These are the activations of a small neural network, seen along a few directions. Each row is one input.
In each table, some parts of the input vary, and every possible input appears once, in random order.
A made-up example of a description, with smaller parts first: ring(8) and (point or ring(11) or (values(3) and line(4))).
Shared parts are said once, and a part with two or three values counts as separate values.
In the rows, 128 means zero.

Other details of the inputs shift rows strongly along two fixed directions, in all tables alike. That doesn't count.

Table:
r1: [126  96 139 113 167 166 105 146 128 112 194]
r2: [145 156  90 154 136 112 163 116 131 138  60]
r3: [ 96 175  99 160 118 140  82  96 159 169  69]
r4: [176  85 155 159 103  60 195 165  79 102 178]
r5: [135  98 166 148 100  95 171 133  99 102 187]
r6: [111 168  98 120 157 126 113 121 135 145  53]
r7: [101 178 104 115 177 140 105 114 141 144  63]
r8: [100 100 136  78 143 226  52 128 159 128 188]
r9: [162  83 138 168 117  91 152 152  97  95 178]
r10: [171  90 151 134 116  90 173 161  93 108 181]
r11: [134 108 158 104 141 133  96 171 120 120 167]
r12: [141  97 168 144 129  73 138 160  83 102 159]
r13: [112 159  83 135 119 160 115  87 164 145  67]
r14: [126 180 128 138 160  71 176 120 119 140  68]
r15: [111 169 100 109 159 139 106 125 152 152  54]
r16: [137 162 109 142  97  94 190  99 131 147  66]
r17: [145  94 155  88 103 153 116 136 133 129 179]
r18: [136 167 112 180 155  54 231 104 106 122  85]
r19: [117 160  67 131 164 157 125 105 157 144  76]
r20: [126 113 170  95 102 136  95 151 128 126 164]
r21: [ 97 181 121 113 134 130 116  95 143 148  63]
r22: [151  91 138  90 145 164 105 155 131 125 183]
r23: [149 102 185 146  73  43 167 147  78 107 157]
r24: [137 103 175 115  85  97 123 152 111 120 157]
r25: [154  95 166 208 106  37 150 163  80 114 183]
r26: [124 164  76 126 167 144 143 101 153 142  80]
r27: [127 163  84 117 176 140 146  95 159 147  83]
r28: [144  89 143 121  82 157 100 146 125 118 165]
r29: [113  95 119  78 121 224  48 132 162 127 184]
r30: [106  91 110 119 161 230  33 155 144 110 177]
r31: [126 168 145 158 105  37 193  96 104 133  58]
r32: [109  92 114  88 114 224  42 136 160 127 180]
r33: [123  93 129 140 148 155 110 156 115 104 185]
r34: [129 162 110 124 128 106 177  78 151 148  84]
r35: [139 114 189 124  97  75 149 146  96 115 170]
r36: [ 74 168  74 107 150 224  73  90 181 154  74]
r37: [139  95 143  92  96 170 102 143 133 126 176]
r38: [118 162 114 181 112  88 187  89 124 128  70]
Each input here is: values(2) and (point or ring(6) or (values(3) and line(4))).
Q: Which other rows does r6 become when the values(2) part takes its other values? List them by row number.
A: r23

Table:
r39: [129 120 110 126 155 158 117 132 136 124 141]
r40: [139 118 152 132 106  97 159 129 112 119 146]
r41: [117 132 128 110 137 152  99 131 138 134 129]
r42: [114 128 120 123 139 156  93 132 136 130 126]
r43: [118 201  85 148 150  91 177  87 142 156  12]
r44: [125 126 121 111 126 155 101 129 141 135 127]
r45: [116 129 121 121 133 158  95 128 140 134 129]
r46: [139 115 146 144 101 100 157 127 113 118 147]
r47: [117 127 121 119 126 158  97 124 142 134 130]
r48: [145 116 146 140 114  92 151 141 109 121 142]
r49: [135 116 117 135 148 134 138 134 125 118 147]
r50: [139 119 153 134 112  92 154 132 111 121 146]
r51: [115 131 128 112 143 151  97 134 134 130 127]
r52: [145 114 145 135 102  99 159 132 112 119 144]
Q: What is each input in this table made of?
A: values(2) or (values(3) and line(4))
Q: List by row number the other inputs of the same sort as r45.
A: r40, r41, r42, r43, r44, r46, r47, r48, r50, r51, r52

Table:
r53: [111 201 102 136 134  91 166  83 146 161  23]
r54: [ 99 144 113 113 127 178  77 112 156 144 107]
r55: [141 137 133 163 139  70 173 130 108 124 120]
r56: [135 113 161 117 108 108 128 140 115 123 154]
r57: [104 128  98 119 159 199  69 127 154 133 133]
r58: [151 124 136 150  84  83 181 112 120 129 128]
r59: [105 140  94 118 161 186  91 117 153 134 115]
r60: [114 172 111 104 134 136 129 101 153 156  67]
r61: [100 148 112 108 128 173  89 108 155 143 102]
r62: [115 142  93 112 162 177  95 125 149 136 100]
r63: [133  90 171 120 102 126  90 158 112 118 189]
r64: [153 115 136 146 129  87 176 141 103 113 141]
r65: [148 135 133 142 141  78 186 128 112 124 123]
r66: [118 193  78 164 159  99 170  93 140 151  25]
r67: [144  96 150 127 138 116 131 154 109 110 179]
r68: [127  97 147  91 109 172  75 152 132 123 169]
r69: [103 145 114 101 129 178  91 109 156 142 105]
r70: [138 104 144 133 139 116 127 151 112 113 169]
r71: [152  92 124 140 119 135 139 138 124 115 176]
r72: [139 124 153 147  97  75 159 133 103 120 126]
r73: [143  97 141 143 130 113 132 156 104 106 168]
r74: [141 158 139 154 102  49 220  98 112 132  86]
r75: [126  92 131 113 144 176  92 147 129 111 185]
r76: [144  97 142 132 131 123 149 143 112 107 179]
r77: [105 144 112 111 126 173  69 124 151 146  98]
r78: [140 100 161 123  98 112 124 148 108 114 162]
Q: What is each input in this table made of?
A: values(2) and (point or (values(3) and line(4)))
Q: List by row number the other rows that have the values(2) part in common with r58.
A: r53, r54, r56, r60, r61, r63, r68, r69, r72, r74, r77, r78
Q: Which other rows does r70 become when the values(3) part takes its other values? List them by row number.
A: r59, r73
